These are the activations of a small neural network, seen along a few directions. Each row is one input.
In each table, some parts of the input vary, and every possible input appears once, in random order.
Descriptions start from the smaller parts, as in this example, which fits no table here: line(4) and (point or (values(2) and ring(5)) or line(11)).
Shared parts are said once, and a part with two or three values counts as separate values.

Other details of the inputs shift rows strongly along two fixed directions, in all tables alike. That doesn't count.

A family of inputs:
row 1: [-16  15  29 -45   7 -14 -25   0  -7  12  34  10]
row 2: [  9  -4 -17  29  -4 -18   5   6   0 -30  15 -11]
row 3: [-22   7  14 -37   2 -10 -20  -9  -5  22  41   2]
row 4: [-28  -1   9 -58   6  -3 -21  -5 -16  11  25   1]
row 5: [  6 -14 -36  28  -5 -14  16  -4  -5 -16  34 -14]
row 6: [ 20 -25 -27   7   1   2   1   7 -10 -29  12  -6]
row 7: [ -4   5 -13  49  -3  -8  28  -4  24  -7 -35 -12]
row 8: [  6   4  32 -34   1   5 -25  -1 -15  20  29  17]
row 9: [  4  -8 -36  29  -5 -17   5  -3  -5 -26  29 -19]
row 10: [ -4  -8 -24  39  -8   2  18  -1   7 -18 -44 -14]
row 11: [-22  -4   3 -49   0   5 -17  -7 -15  23  27   7]
row 12: [ 21   1   8  40  -2   5  16   5  11  -9 -37   4]
row 13: [ -8 -32 -46 -18   0 -26 -27   8 -39 -56  69 -22]
row 14: [ -7  -3  16 -58  15   6 -24   7 -10   9  19   9]
row 15: [ -8  32  35  25  -7   7  13  -4  32  28 -65  11]
row 16: [  0 -18 -40  10  -7  -5  -1   0 -17 -26  16 -18]
row 17: [-34  33  55 -23  -5  38  17 -18  39  89 -97  22]
row 18: [ 24 -19 -19  34  -2  16  30   8  11  -7 -38  -4]
row 19: [ -6  -4 -19  38 -10   2  16   0   7 -14 -49 -11]
row 20: [  2  -9 -34  25  -2 -19  10  -1  -4 -25  27 -21]
row 21: [ -9  17   5  41   0   0  37  -8  33  18 -60  -4]
row 22: [ -8  44  78 -20   5  47  11 -12  39  92 -81  39]
row 23: [  3  -9 -27  42 -14  10  27  -7  10  -2 -46 -11]
row 24: [-26   0   5 -53   5  -1 -25  -3 -16  14  23  -1]
row 25: [  7 -15 -13  -9   6  -5 -16  14 -15 -36  11  -4]
row 26: [ 11  -5 -20  32  -7 -19  -1   5  -5 -38  19 -12]
row 27: [  0  24  27  19  -6  17  27 -10  30  48 -47  15]
row 28: [ 16 -26 -27   2  10  -7   3  16 -13 -39  12  -8]
row 29: [ 23 -10  -8  27  -3  -9  -8   9 -14 -37  12  -2]
row 30: [  6   4  29 -34   3   8 -19  -2 -13  23  28  21]
row 31: [ -3 -23 -37   7  -1 -14   2   4 -19 -34  15 -18]
row 32: [ -8   0  17 -60  13   9 -30   4 -10  10  21  12]
row 33: [-22  31  26  24  -4   4  15 -10  35  30 -65   6]
row 34: [ 29  -9 -13  26  -5  -2  -3   5 -13 -24  15  -2]
row 35: [ 13 -22 -24   6   6  -4  -6  14 -11 -43   7  -8]
row 36: [ 18   5 -17  51  -8  10  34  -1  18   4 -20  -6]
row 37: [  3 -10 -35  41  -9  19  35  -2  11   3 -37 -11]
row 38: [ 15  -6 -20  29  -4 -16  16   4  -3 -27  19 -13]
row 39: [-23  11  13 -35   2 -10 -24 -13  -3  18  37   3]
row 40: [ -9  24  62 -45   9  10 -20  -1   4  41 -16  27]
row 41: [  5   7  31 -31   1   4 -28  -4 -12  16  23  18]
row 42: [-10  15  21 -33   3  -7 -19  -1  -4  15  29   4]
row 43: [ 22 -29 -32   4   3   4   9  10 -13 -24  21  -3]
row 44: [ 14 -12 -12  31   5  10  24  11  17 -18 -51  -4]
row 45: [  4   3 -26  50  -5   7  37  -7  22   7 -21 -11]
row 46: [  5   8  30 -33   5   4 -23   2 -11  13  19  13]
row 47: [ -9  16  18 -32   0  -6 -25  -4  -6  14  33   7]
row 48: [ 18 -11 -22  28 -10 -13   7   2  -8 -19  31 -12]
row 49: [ -4  14  38 -35   4  -3 -38   4 -15   4  19  18]
row 50: [ -8  -9   8 -72  16  13 -31   7 -20   8  53  12]
row 51: [ 17   4 -11  49 -12  -1  23  -6  14  -3 -21  -5]
row 52: [  3   8  34 -35   6   1 -18   1 -11  11  19  15]
row 53: [  1 -10 -30  23   0 -21  15  -2  -3 -28  26 -19]
row 54: [ -9  -5  18 -62  17   3 -21   6 -11   5  21  11]
row 55: [-21  27  22  23  -2   4  17 -11  35  27 -59   3]
Each input here is: ring(5) and line(11).
- Changing only the line(11) part turns row 2 into row 26. The same change can be made to row 44. Which row results? => row 35
- Changing only the line(11) part turns row 38 into row 1. The same change can be made to row 4. Which row results? => row 31
- Which other rows does row 8 become when the ring(5) part takes its other values? List them by row number. => row 3, row 17, row 18, row 48

A family of inputs:
row 56: [ -9  -5   6 -61  11   8 -25   0 -10  13  45   9]
row 57: [  2   0  -4   8   1  24  18  -1  13  19 -26   3]
row 58: [ -3  -3  -6  -2   5   8  10   3  12   0 -35  -5]
row 59: [  0  -5   3 -25   8  15   0   1   5  15   3  13]
row 60: [-16   4  26 -45   4  -7 -40   1 -19   5  26  10]
row 61: [ 12 -32 -54  29  -3  -8   8   9 -23 -56  11 -24]
row 62: [ 16  18  18  48  -7  26  39  -4  25  33 -78   9]
row 63: [  6   8  36 -13   5   1  -4   2   6   9 -10  15]
row 64: [  5 -22 -65  61 -10 -17  37  -6   4 -30  16 -30]
row 65: [  26   14   25   57   -6   25   59    1   39   33 -105   11]
row 66: [ -4 -10 -46  38  -9 -33   6   2  -9 -48  43 -27]
row 67: [ 28 -17 -46  60  -6 -10  20  15   0 -52  -2 -22]
row 68: [-24  26  24 -10  -2 -17 -10 -15  14  22  19   2]
row 69: [  5  16  20 -12   2  11   1   1   5  24  -2   6]
row 70: [ 21 -25 -45  47 -12 -19   2   8 -18 -54  18 -19]
row 71: [ -9  12  18 -21   5   2 -17   6  -1   5   3   5]
row 72: [  5  19  25   0   3   6  -3  -2  16  16 -12   9]
row 73: [-24   1   0 -33  -2   4 -21  -5 -12   7  -1   1]
row 74: [ 10  14  24   3   3   5   1  -1  17  11 -14   9]
row 75: [-11 -10  10 -44   9  -2 -11   7  -9  -5  -2   3]
row 76: [  0  -8 -30  25  -5 -39  -7  -5 -13 -39  70 -21]
row 77: [ 10  -8   3  11   1  20  30   3  17  14 -44   8]
row 78: [-12 -24 -53  -2  -2 -28  -6  -5 -24 -32  84 -24]
row 79: [ -2  10  19  -9  10   5  -6   6  10   5 -16  11]
row 80: [-12  13  22 -44  -6   2 -31  -6 -22  22  40  13]
row 81: [ -6   3  25 -32  12  -2 -20   6  -5   0   8  13]
row 82: [ -3 -10   9 -39  11  11  -9   1  -5  12  16  14]
row 83: [-21  26  11  38  -6  -5  26 -11  38  26 -55  -4]
row 84: [ -6  -1 -12  -2   4   7   7   4   9  -2 -28  -8]
row 85: [ -7   2  29 -37   9  -4 -19   8  -6   0   7  11]
row 86: [ 25 -36 -50  44 -10   1  18   5 -15 -35   9 -16]
row 87: [-22  24  17 -17   0 -15  -2 -14   4  30  26  -2]
row 88: [ 25 -21 -41  58  -7  -9  15  12 -12 -53  -1 -18]
row 89: [ 32 -19 -41  37  -6  -8  12  11 -23 -42  40 -19]
row 90: [ -7  -4   6 -27   3  17  -8  -2  -5  17   6   9]
row 91: [  4  12  26 -33   5   6 -10   1  -2  21  18  10]
row 92: [  18   26   21   73   -6   26   48   -5   49   30 -105    9]
row 93: [  6   5  28 -28   8   5  -7   2  -6  16  12  15]
row 94: [-18  -1   2 -37   8   4 -17   3  -9   1   5  -3]
row 95: [-30   7 -16  10  -1 -11  15 -11  15   7 -22 -16]
row 96: [ -1   8  24 -18  -7   3 -13  -5  -8  25   6  10]
row 97: [ -8 -20 -63  49  -7 -26  26  -2  -2 -43   7 -36]
row 98: [ 19  12  15  30   1  19  31   2  22  22 -48  10]
row 99: [   1   25   14   67  -17   25   42   -6   41   28 -113    4]
row 100: [  5   8  32 -15  10   1 -10   0   4   8   0  17]
row 101: [ 24 -21 -41  31   0 -17   2  16 -12 -57  30 -18]
row 102: [ 37 -20 -34  49   0 -14  11  10  -7 -53  25  -9]
row 103: [-11  16  27 -30  -6  -3 -34  -9 -10  14  27  15]
row 104: [ -2  11  30 -21   3   1 -24  -3  -7   9  17  13]
row 105: [  0  10  32  -6  -1   1 -16  -5   0  17  -8  13]
row 106: [ -3  -8  -4  -3  -7  14   2  -6   2  18 -11   5]
row 107: [-23  -9   8 -56   6  -4 -35  -1 -23   1  22   2]
row 108: [ -8  -6  -8   9  -7   5   8  -4   6   4 -44  -5]
row 109: [-15   0   2 -33  -6  13 -17  -8  -9  21  17   9]
row 110: [  0  10  28  -6  -7  -3 -16  -7   2  16  -4  12]
row 111: [  4  -7 -39  32  -7 -31  12  -4 -13 -26  55 -25]
row 112: [-12 -12   5 -43  14  -2 -17   5 -11  -6   8   5]
row 113: [ -4   6  29 -39  -1   1 -26  -2 -20  22  28  12]
row 114: [ -4   0   0 -29   4  14  -5   0   4  17  11   5]
row 115: [-13  -7   1 -42  14   0 -18   5  -8  -5  10   4]
- What do these inputs look like to the network? => ring(5) and (values(2) or line(10))
- Changing only the ring(5) part turns row 75 into row 63. The same change can be made to row 73. Which row results? => row 103
- Which other rows does row 101 become when the line(10) part takes its other values? List them by row number. => row 60, row 67, row 70, row 71, row 79, row 81, row 85, row 88, row 99
- List by row number the other rows that have the ring(5) part in common with row 56. => row 57, row 59, row 64, row 77, row 78, row 82, row 86, row 90, row 106, row 109, row 114
- List by row number the other rows that have the ring(5) part in common with row 87. => row 62, row 65, row 69, row 80, row 89, row 91, row 93, row 96, row 98, row 111, row 113

A family of inputs:
row 116: [  -6   26   29   40   -2   26   34   -2   53   32 -120   10]
row 117: [ -8  20  38 -25   1  -8 -29  -7  -3  18  13  17]
row 118: [  5 -18 -20  -4  10 -13  -7   7  -9 -37  18  -9]
row 119: [-57  33  26 -15  -2   5  12 -28  37  53 -49   1]
row 120: [ 29  -4 -17  84 -15  -6  37  -1   7 -23 -38 -11]
row 121: [ 21 -23 -18   1  -3  -2   2  -1 -16  -8  38  -2]
row 122: [ -1 -16 -16   6  -5 -16  -7   6 -21 -33  13  -7]
row 123: [  7 -17 -28   2   0   0  -2   8 -15 -25  13 -13]
row 124: [ 16  17  21  29  -6  15  30   1  22  25 -48   9]
row 125: [-33  13  39 -89  10  23 -37  -2  -4  50   9  20]
row 126: [ 34  -6 -27  74 -11   7  38   1  11 -14 -31 -15]
row 127: [  2  -8 -13 -28   2  -8 -33   1 -29 -15  78   0]
row 128: [  2  -1   1 -25   3 -21 -40   7 -22 -30  75   0]
row 129: [-17  18  41 -51   9  15  -7  -1   7  39 -30  19]
row 130: [ 18 -17 -50  63  -8  14  35   6   9 -27 -42 -15]
row 131: [-28  23  49 -45   2   7 -27  -4   9  38 -33  19]
row 132: [ 27  -6 -18  52  -2  -8  21   5   9 -27  -5 -11]
row 133: [ 17 -14 -21   7  -4   1  -1   1 -12 -10  36  -5]
row 134: [ -1 -21 -11 -39  14 -12 -24  15 -27 -34  56  -5]
row 135: [-22   8 -32  18  -9 -30  12 -11  -1  -3  37 -23]
row 136: [ 18 -10  -6   6   5 -12  -1   8 -11 -22  38  -2]
row 137: [-19   3  34 -58   9  23  -6  -8   7  51 -29  24]
- What do these inputs look like to the network? => values(2) and (point or line(10))
- Which other rows does row 133 become when the line(10) part takes its other values? List them by row number. => row 117, row 120, row 121, row 124, row 126, row 127, row 128, row 132, row 136
